Each row below holds a small network's activations on one input, seen along a few directions.
Each table varies a few parts of the input and shows all the possible inputs, shuffled.
A made-up example of a description, with smaller parts first: one of 4 places along a line, together with either a single point or one of 11 places along a line or (one of 3 separate values, together with one of 8 places around a ring).
Shared parts are said once, and a part with two or three values counts as separate values.

Other details of the inputs vary at random and push rows far along two fixed directions, the same in every table; ignore that.
These rows show it; all are for the same input, with only those details redrawn:
[-29  13 -14  18 -57 -33  26 -32  -9 -32  -5  -3]
[-24  15 -19  22 -65 -36  29 -39  -7 -28   2   1]
[-49  10  16  -2 -10  26 -14   5  11 -46 -11  -1]
[ -6  24   8  -5  35  31 -26  20   1  39 -44  24]
[ -5  27   6  -3  35  35 -30  22   4  37 -41  26]
[-20  20  10  -3  17  26 -19  17   3   8 -33  14]
[  5  27 -23  21 -32 -35  22 -24 -14  27 -22  16]
[ -4  26   6  -2  32  29 -26  19   3  38 -41  26]

A family of inputs:
r1: [ 50  -9  -5  14  -9 -56  14  -4 -26  61  18  16]
r2: [ 98  -5  11   4 -31 -42   0 -22   0  51  -9 -17]
r3: [-31 -19  37 -16 -17  -6  -3   0  19 -26  36 -18]
r4: [-32   5  48 -11 -11   9   4  -2   1 -31  28 -20]
r5: [ 38   4  14  17 -16 -54  31 -19  -6  71  10  16]
r6: [-32 -31  10  -8  32  30  -1  12  23 -50  23 -33]
r7: [-29 -14  33 -18 -11  20  -7   9  -9 -31  32 -24]
r8: [14  5 14  1 70 31  0 19 30 39 -8  2]
r9: [ 12  10 -36  11 -21 -13  -1   4 -24  13 -14  21]
r10: [ 17   0 -24  14   7 -24  35 -17  18  29  16 -14]
r11: [  6 -21  25 -11  15   6 -15  14   3  28  17   3]
r12: [ 26 -23  26 -13   9  50 -19  10  50 -71   4 -53]
r13: [ -3  24  -8 -16  28  27 -30  25   4  43 -36  20]
r14: [  3  26 -18  17 -22 -21  13 -17 -10  26 -24  18]
r15: [-17 -27 -22   1 -35 -22   0 -14  -8 -53   2  19]
r16: [-22  -5 -32  17 -72 -57  25 -35  10 -25   7   1]
r17: [-34   6   3 -11  17  33   8  -2  18 -42  28 -38]
r18: [-43 -27  -2  -5 -14  16 -22  13  17 -46  -6   2]
r19: [  1 -35  10   3 -37 -34  14 -26 -18 -33  45   4]
r20: [  8 -21  17 -14 -25  23 -45   2  34 -69 -31 -26]
r21: [ 13 -10 -33  13 -16 -32  -2   3  -9  13 -16  28]
r22: [-13  -7 -21  10 -16   2  36 -20  -5 -35  33 -36]
r23: [ -2  19  16  -5  53  39  12  18  14  12  -3 -12]
r24: [ -6   1  -7 -23  29  38 -35  25 -15  -8 -24  30]
r25: [ 43  12   0   3   3 -14   1  11 -32  55  19  13]
r26: [ 26   9 -10  -5  67  33  -7  32 -10  28   0  -6]
r27: [-23 -12   7 -20  42  49  -8  14  -2 -70  26 -22]
r28: [ 10 -16  -4  -3  64  28 -15  24  13   0   9  -6]
r29: [ 34 -15  -8  -9  72  18  -6  16  -1  25  -1  12]
r30: [ 43   1   2  -8  10 -16   6  -1 -43  48   9  18]
r31: [-29  -4 -24   5 -48 -13   8 -14 -15 -35  -1  -7]
r32: [ 34  21   0  -1 -17 -44  27 -13 -25  72  11  -1]
r33: [-27  -3 -11  21 -53 -46  20 -31  11 -32  -3   5]
- What is each input in this table made of? => one of 3 separate values, together with either a single point or (one of 2 separate values, together with one of 5 places along a line)
- Which other rows does r12 become when the choice among 3 separate values takes its other values? List them by row number. => r2, r20
- Which other rows agree with r25 in the choice among 3 separate values? List them by row number. => r1, r2, r3, r4, r5, r7, r11, r19, r30, r32
- Which other rows agree with r23 in the choice among 3 separate values? List them by row number. => r6, r8, r10, r12, r17, r22, r26, r27, r28, r29
